These are the activations of a small neural network, seen along a few directions. Each row is one input.
In each table, some parts of the input vary, and every possible input appears once, in random order.
A made-up example of a description, with smaller parts first: one of 3 separate values, together with either a single point or one of 9 places around a ring or (one of 6 places along a line, together with one of 8 places around a ring).
Shared parts are said once, and a part with two or three values counts as separate values.
(in the rows, 128 means zero)

Other details of the inputs vary at random and push rows far along two fixed directions, the same in every table; ignore that.

Table:
row 1: [132 154 121  81 134 115 182 142 138 111 112 125 178 139 143]
row 2: [131 161  95 119 152  54 186 185  94  89  45  97 169 111  76]
row 3: [150 122 129 121 141 155 115 142 157 136 144 144 155 118 142]
row 4: [ 99 154 129 167 119 103 119 135 101 133 110 102  83 136 109]
row 5: [102 147 133 175 122  94 113 131  94 136 119 100  72 138 107]
row 6: [126 114 117 108 129 134 133 125 134 117 121 146 160 126 137]
row 7: [ 82 143 107 223 113  63  87 151  56 120  79  88  55 118  63]
row 8: [128 109 128 140 127 107 116 131 108 119 122 135 114 132 111]
row 9: [121 114 127 184 115 138 100 122 134 146 158 117  74 125 125]
row 10: [160 137 105  69 136 138 205 158 174 102 122 130 213 123 149]
row 11: [118 118 145 151 125 126 112 125 130 137 124 130 103 131 135]
row 12: [103 122 138 148 103 142  88  88 106 150 159 126  85 137 135]
row 13: [118  99 162 138 114 175  68  62 135 167 193 150  66 139 154]
row 14: [104 105 134 215 105 154  33 114 115 159 172 125  67 127 130]
row 15: [119 148 131 109 127 137 135 115 125 136 120 123 122 124 124]
row 16: [107 129 140 175 107  97  89 108  76 141 143 105  54 140  98]
row 17: [125 134 109 153 117 125 143 146 137 125 128 110 127 122 124]
row 18: [141 163 114 113 142  34 205 197  93  78  50  90 175 128  84]
row 19: [146  93 149  87 136 193 100  70 158 148 177 173 126 130 164]
row 20: [137 138 133  59 135 165 157 103 159 134 137 145 172 127 157]
row 21: [142 133 141  91 134 121 159 131 138 122 133 134 143 146 140]
row 22: [123 129 118 193 116  92 120 147 105 125 134  97  80 127  97]
row 23: [147 121 143  88 143 129 161 135 156 118 118 143 167 131 149]
row 24: [153 115 126 120 125 130 154 144 148 122 149 130 135 132 132]
row 25: [136  92 147 120 123 166  86  80 125 146 169 156  97 138 142]
row 26: [108 137 104 150 128  90 133 150  98 111  84 111 133 118  98]
row 27: [125 178  82 173 130  33 159 214  66  85  61  67 166 114  62]
row 28: [159 118 131 108 145 147 126 145 157 128 148 144 167 122 143]
row 29: [ 94 121 144 172 107 148  78  94 121 157 161 128  66 145 146]
row 30: [102 125 128 172 118 138  77  97  95 146 129 122  68 122 108]
row 31: [131 123 121 101 127 150 126 101 124 126 136 144 148 126 138]
row 32: [119 126 135 128 124 132 133 129 142 126 116 133 141 129 145]
row 33: [163 118 128  59 141 195 175 128 211 130 150 161 187 120 174]
row 34: [126 168 118 111 138  84 168 146  97 117  87  95 137 121  94]
row 35: [157 117 124  59 156 136 171 135 160 109 113 157 193 121 141]
row 36: [129 122 150 116 131 144 123 106 144 142 157 140 111 145 152]
row 37: [120 147 118 133 124  78 164 163 109 100  82 107 159 129 116]
row 38: [114 117 127 138 121 160  90  86 120 143 146 141 105 124 134]
row 39: [165 101 141  94 136 169 119 134 167 133 168 161 168 131 156]
row 40: [102 106 155 176 111 156  71 100 135 153 146 141  69 133 146]
row 41: [159 109 140  44 152 199 143  87 179 138 151 176 175 121 171]
row 42: [153 150 111 101 147 132 156 174 152 114 103 129 190 111 124]
Each input here is: one of 6 places along a line, together with either one of 2 separate values or one of 5 places around a ring.
Question: Changing only the place on the line of 6 turns row 8 into row 26. The same change can be made to row 24. Which row results?
Answer: row 17
Question: Which other rows agree with row 34 in the place on the line of 6? List them by row number.
Answer: row 2, row 3, row 5, row 9, row 11, row 41
Question: Which other rows does row 27 become when the choice among 2 separate values takes its other values? List them by row number.
Answer: row 10
Question: A walk changes only the place on the line of 6. It starts at row 18 and steps to row 23. List the rest of the walk in order.
Answer: row 11, row 40, row 32, row 37
